Each row below holds a small network's activations on one record, seen along a few directions.
Each row is followed by the record's values for the fields FUD, LUF, REG, PEB, KOFOZ, NIV.
A field that a record lacks is written none.
The largest differences between rows may come from other fields.
In the rows, zero is written as 500.
Strong random noise was added to every row along 11 fixed directions; ignore it. To show where, here is one row again and again, with new noise each time:
[388 435 324 521 506 522 478 597 310 463 484 688 531 413 464 423 534 497
 375 497 490 589 704 364 396 519]
[662 490 610 516 399 586 437 543 674 721 698 526 458 555 412 274 534 558
 340 566 534 446 672 479 346 473]
[337 533 486 706 552 484 361 405 199 331 396 511 581 308 394 794 447 518
 513 646 280 551 748 543 514 462]
[388 435 346 360 676 411 359 529 551 440 482 403 542 484 446 505 559 478
 511 372 550 478 588 599 545 484]
[776 459 607 421 434 277 347 527 711 667 610 557 471 594 389 479 524 421
 678 595 507 591 461 538 364 457]
[332 488 416 560 348 587 612 593 207 271 386 555 609 313 624 570 423 567
 329 646 446 613 434 623 433 527]
[595 516 475 612 569 478 477 418 448 528 587 550 399 363 315 385 514 548
 684 469 497 428 643 297 589 575]
[622 305 709 702 409 274 584 488 431 845 634 596 554 632 689 554 734 385
 498 851 417 389 621 543 467 426]
[440 441 618 514 508 526 425 392 520 581 488 512 579 586 573 688 446 442
 491 548 346 590 715 628 356 350]
[639 547 697 544 444 515 474 471 538 600 606 402 473 619 387 382 518 518
 628 580 442 527 357 364 468 480]
[647 472 587 365 360 497 462 557 682 501 527 472 478 616 487 429 377 493
 630 454 510 707 252 525 311 448]
[345 319 520 660 545 410 390 591 398 586 535 345 594 568 562 564 708 489
 306 670 437 360 623 608 516 422]
[524 427 545 519 440 490 584 581 529 558 621 342 441 707 576 423 458 517
 517 340 474 620 274 405 487 459]

[305 571 566 362 671 775 535 296 412 387 280 510 680 375 555 456 621 528
 567 630 531 288 663 571 577 515] : (FUD ketop; LUF mukaz; REG rok; PEB gebu; KOFOZ kul; NIV puru)
[544 436 424 442 574 495 762 423 514 474 520 473 415 385 642 360 472 496
 669 396 643 356 357 536 718 599] : (FUD ligo; LUF none; REG none; PEB gebu; KOFOZ kul; NIV none)
[516 496 389 484 567 448 570 411 519 368 481 584 493 260 447 526 444 468
 633 434 567 497 588 566 565 561] : (FUD ketop; LUF bivo; REG rok; PEB dabu; KOFOZ pel; NIV vonu)
[554 312 504 676 533 332 485 529 427 611 519 638 439 558 501 601 632 417
 633 607 413 464 581 381 484 480] : (FUD ligo; LUF none; REG none; PEB gebu; KOFOZ kul; NIV vonu)
[508 367 571 442 550 406 285 362 754 472 396 478 491 518 528 768 327 409
 810 390 418 612 555 703 371 348] : (FUD ligo; LUF none; REG none; PEB fak; KOFOZ pel; NIV none)
[564 428 480 316 357 615 480 458 623 447 330 773 509 471 512 497 313 394
 584 450 528 815 550 518 129 393] : (FUD ketop; LUF bivo; REG rok; PEB gebu; KOFOZ kul; NIV vonu)
[501 775 404 442 563 536 404 447 376 462 532 556 429 562 335 675 303 522
 465 241 316 696 736 303 566 495] : (FUD nit; LUF gokof; REG zabo; PEB gebu; KOFOZ kul; NIV lepe)
[308 295 505 542 464 673 444 710 571 439 411 278 520 710 526 389 536 523
 381 458 487 553 210 456 359 427] : (FUD ligo; LUF none; REG none; PEB fak; KOFOZ pel; NIV puru)
[588 678 614 337 621 408 581 388 589 767 705 403 543 794 446 301 595 349
 511 403 557 530 420 381 553 451] : (FUD ketop; LUF bivo; REG rok; PEB none; KOFOZ pel; NIV none)
[359 401 488 756 477 750 412 533 423 457 465 544 427 538 373 500 460 604
 490 431 352 585 630 172 338 458] : (FUD ligo; LUF none; REG none; PEB fak; KOFOZ pel; NIV puru)
[532 550 533 512 582 352 577 423 436 497 498 558 463 576 550 629 488 473
 711 400 437 512 344 421 716 528] : (FUD ligo; LUF none; REG none; PEB dabu; KOFOZ pel; NIV vonu)
[350 336 365 447 446 614 447 670 629 348 459 175 449 480 559 574 378 634
 409 187 485 616 488 696 434 466] : (FUD nit; LUF gokof; REG ker; PEB fak; KOFOZ duvi; NIV lepe)
[445 492 585 707 582 397 353 498 485 377 505 261 491 670 381 778 427 528
 627 449 299 568 273 434 601 443] : (FUD ligo; LUF none; REG none; PEB dabu; KOFOZ pel; NIV puru)
[535 615 435 536 633 654 439 399 557 415 556 334 358 236 216 345 443 701
 700 260 546 297 659 365 721 663] : (FUD ligo; LUF none; REG none; PEB fak; KOFOZ duvi; NIV lepe)
[687 476 442 353 540 282 495 488 568 660 540 594 439 509 574 569 494 423
 698 305 563 519 636 563 587 507] : (FUD nit; LUF mukaz; REG rok; PEB gebu; KOFOZ kul; NIV lepe)
[452 760 640 491 403 533 589 370 312 504 524 468 615 505 536 674 319 423
 305 604 392 681 597 683 429 357] : (FUD nit; LUF bivo; REG rok; PEB dabu; KOFOZ pel; NIV none)
[644 475 603 553 430 199 385 621 503 490 557 326 500 575 452 624 592 449
 600 604 492 482 220 605 615 497] : (FUD ketop; LUF bivo; REG rok; PEB gebu; KOFOZ kul; NIV vonu)
[603 561 498 278 521 432 389 471 742 458 508 436 502 464 482 523 388 487
 541 447 599 467 446 779 485 460] : (FUD ligo; LUF none; REG none; PEB gebu; KOFOZ kul; NIV none)
[505 317 498 474 540 441 379 516 480 563 437 388 447 623 377 332 651 439
 779 362 560 514 410 221 504 481] : (FUD ketop; LUF bivo; REG rok; PEB gebu; KOFOZ kul; NIV puru)
[570 301 685 675 500 650 425 367 882 716 656 226 390 536 532 469 496 619
 541 433 490 280 683 672 526 422] : (FUD ligo; LUF none; REG none; PEB none; KOFOZ pel; NIV none)
[592 630 377 277 576 407 538 400 454 346 394 598 458 352 507 419 450 465
 783 380 682 494 309 441 680 634] : (FUD ketop; LUF mukaz; REG rok; PEB gebu; KOFOZ kul; NIV none)
[476 514 484 714 527 588 520 628 587 605 809 344 410 610 444 506 483 599
 106 347 384 495 653 478 505 491] : (FUD ligo; LUF none; REG none; PEB fak; KOFOZ pel; NIV vonu)
[574 649 549 325 544 419 311 394 621 490 465 314 572 467 383 467 558 481
 518 634 574 371 521 740 595 482] : (FUD ketop; LUF gokof; REG zabo; PEB dabu; KOFOZ pel; NIV none)
[350 484 450 635 548 522 442 494 405 568 544 568 556 559 516 626 474 447
 292 490 379 560 795 517 408 399] : (FUD ligo; LUF none; REG none; PEB none; KOFOZ pel; NIV none)
[508 809 503 218 454 630 480 648 461 607 642 639 538 733 416 207 534 504
 164 457 559 638 421 290 394 549] : (FUD ligo; LUF none; REG none; PEB fak; KOFOZ pel; NIV none)
[643 749 300 398 393 393 686 603 306 336 636 550 470 200 466 523 414 646
 340 467 564 522 485 706 715 721] : (FUD ligo; LUF none; REG none; PEB gebu; KOFOZ kul; NIV puru)
[508 894 390 226 573 700 684 551 332 323 519 475 627 209 320 134 624 642
 314 613 687 404 417 537 687 760] : (FUD nit; LUF mukaz; REG rok; PEB fak; KOFOZ pel; NIV puru)
[502 531 381 401 454 443 605 429 416 384 394 759 474 346 612 602 376 439
 672 356 506 632 626 526 513 552] : (FUD ketop; LUF gokof; REG ker; PEB fak; KOFOZ pel; NIV vonu)
[314 643 545 559 715 645 372 349 410 438 490 313 534 590 288 593 423 493
 514 384 309 560 641 404 567 444] : (FUD ligo; LUF none; REG none; PEB none; KOFOZ pel; NIV none)
[508 867 316 437 616 624 529 476 383 439 667 569 450 376 154 253 440 572
 325 278 551 571 626 166 576 644] : (FUD ketop; LUF bivo; REG rok; PEB fak; KOFOZ pel; NIV puru)
[389 377 464 722 661 632 630 409 387 410 484 402 392 349 473 430 635 629
 682 481 500 228 498 295 775 620] : (FUD ligo; LUF none; REG none; PEB gebu; KOFOZ kul; NIV vonu)
[595 252 512 528 357 500 385 544 716 597 455 505 429 384 509 222 606 465
 614 592 742 340 474 527 351 467] : (FUD ketop; LUF bivo; REG rok; PEB fak; KOFOZ pel; NIV none)
[589 577 424 393 507 295 606 478 424 454 543 534 531 367 564 560 505 475
 570 551 558 489 443 699 644 575] : (FUD ligo; LUF none; REG none; PEB dabu; KOFOZ pel; NIV none)
[275 544 620 426 778 613 265 259 516 468 283 395 613 573 467 545 571 417
 689 493 460 324 560 472 586 396] : (FUD ketop; LUF mukaz; REG rok; PEB fak; KOFOZ pel; NIV none)
[420 584 401 327 553 464 674 438 341 366 468 391 520 529 616 532 380 442
 600 244 510 690 288 490 608 491] : (FUD ketop; LUF bivo; REG rok; PEB gebu; KOFOZ kul; NIV none)
[732 766 671 337 557 534 426 210 766 594 557 681 500 427 368 536 346 453
 645 617 517 457 693 633 442 464] : (FUD ligo; LUF none; REG none; PEB dabu; KOFOZ pel; NIV none)
[725 729 556 618 414 580 410 466 530 512 629 617 383 461 260 454 198 519
 465 405 426 685 568 333 390 493] : (FUD nit; LUF mukaz; REG rok; PEB dabu; KOFOZ pel; NIV none)
[540 531 550 421 346 483 455 532 550 589 446 727 489 594 617 462 418 428
 393 514 553 606 575 493 327 422] : (FUD ketop; LUF gokof; REG ker; PEB fak; KOFOZ pel; NIV none)

Here are new rows. What are their fields?
[456 572 533 488 665 764 476 330 568 508 462 546 496 286 310 172 574 575
 514 623 632 160 736 425 578 574] : (FUD ligo; LUF none; REG none; PEB dabu; KOFOZ pel; NIV none)
[540 470 691 592 470 620 440 427 582 680 601 353 414 662 440 389 500 534
 467 431 474 497 594 329 434 391] : (FUD ketop; LUF bivo; REG rok; PEB gebu; KOFOZ kul; NIV none)
[567 508 467 592 416 509 481 462 583 366 527 343 338 390 467 782 187 625
 685 188 356 682 500 598 496 497] : (FUD ligo; LUF none; REG none; PEB fak; KOFOZ duvi; NIV lepe)
[476 317 597 682 485 633 373 482 576 487 407 485 399 563 396 302 531 525
 808 510 485 451 229 117 405 469] : (FUD ligo; LUF none; REG none; PEB fak; KOFOZ pel; NIV none)
[701 648 637 467 550 502 422 340 593 608 633 633 385 610 315 501 352 477
 728 370 386 616 602 236 455 485] : (FUD ligo; LUF none; REG none; PEB gebu; KOFOZ kul; NIV none)
[397 438 388 480 566 476 416 614 464 464 461 579 510 452 522 320 691 533
 351 584 654 237 580 423 578 566] : (FUD ketop; LUF gokof; REG ker; PEB gebu; KOFOZ kul; NIV none)
[431 459 369 313 458 592 510 668 550 475 447 611 563 571 604 297 544 449
 270 521 652 622 412 518 271 492] : (FUD ketop; LUF mukaz; REG rok; PEB fak; KOFOZ pel; NIV none)
[642 715 516 592 451 415 831 397 302 492 669 616 435 395 544 490 410 540
 612 490 471 531 389 407 733 668] : (FUD ligo; LUF none; REG none; PEB none; KOFOZ pel; NIV none)
[643 761 503 156 583 469 714 327 631 704 657 664 562 450 612 548 442 437
 402 419 529 489 844 795 541 549] : (FUD ligo; LUF none; REG none; PEB fak; KOFOZ duvi; NIV lepe)
[398 525 285 291 684 596 599 529 547 464 575 513 485 473 525 405 556 561
 344 236 572 460 648 525 597 566] : (FUD ligo; LUF none; REG none; PEB gebu; KOFOZ kul; NIV vonu)
[588 494 493 558 436 287 485 524 578 505 579 447 469 442 646 720 399 493
 390 536 521 411 471 833 594 452] : (FUD ligo; LUF none; REG none; PEB gebu; KOFOZ kul; NIV none)
[477 514 609 584 497 344 506 501 316 537 516 263 578 493 471 567 649 494
 561 618 435 424 381 520 666 549] : (FUD ketop; LUF bivo; REG rok; PEB fak; KOFOZ duvi; NIV lepe)
[539 557 414 245 398 505 778 594 542 603 620 522 520 610 668 238 503 437
 305 310 687 610 341 537 462 538] : (FUD ketop; LUF bivo; REG rok; PEB fak; KOFOZ pel; NIV puru)
[320 357 449 499 602 308 607 582 414 532 458 301 593 571 766 639 724 491
 348 556 497 291 476 758 701 535] : (FUD ketop; LUF gokof; REG ker; PEB fak; KOFOZ duvi; NIV lepe)
[439 555 279 454 546 648 594 458 442 448 548 720 416 364 507 457 306 532
 393 229 513 625 809 362 429 502] : (FUD ligo; LUF none; REG none; PEB gebu; KOFOZ kul; NIV none)
[330 278 551 695 506 688 555 504 583 465 481 137 402 583 590 276 512 537
 573 327 603 343 234 373 544 417] : (FUD ketop; LUF bivo; REG rok; PEB fak; KOFOZ pel; NIV none)
[547 723 426 450 469 373 433 516 302 356 395 796 602 277 423 608 424 391
 469 734 496 640 526 574 413 539] : (FUD nit; LUF mukaz; REG rok; PEB fak; KOFOZ pel; NIV none)
[327 569 370 546 640 499 636 464 186 300 448 553 559 408 503 667 472 519
 525 427 363 569 534 389 664 576] : (FUD ligo; LUF none; REG none; PEB gebu; KOFOZ kul; NIV puru)
[593 307 568 650 340 512 681 558 621 656 659 349 421 471 738 596 480 628
 304 521 478 387 613 785 532 502] : (FUD ligo; LUF none; REG none; PEB gebu; KOFOZ kul; NIV lepe)
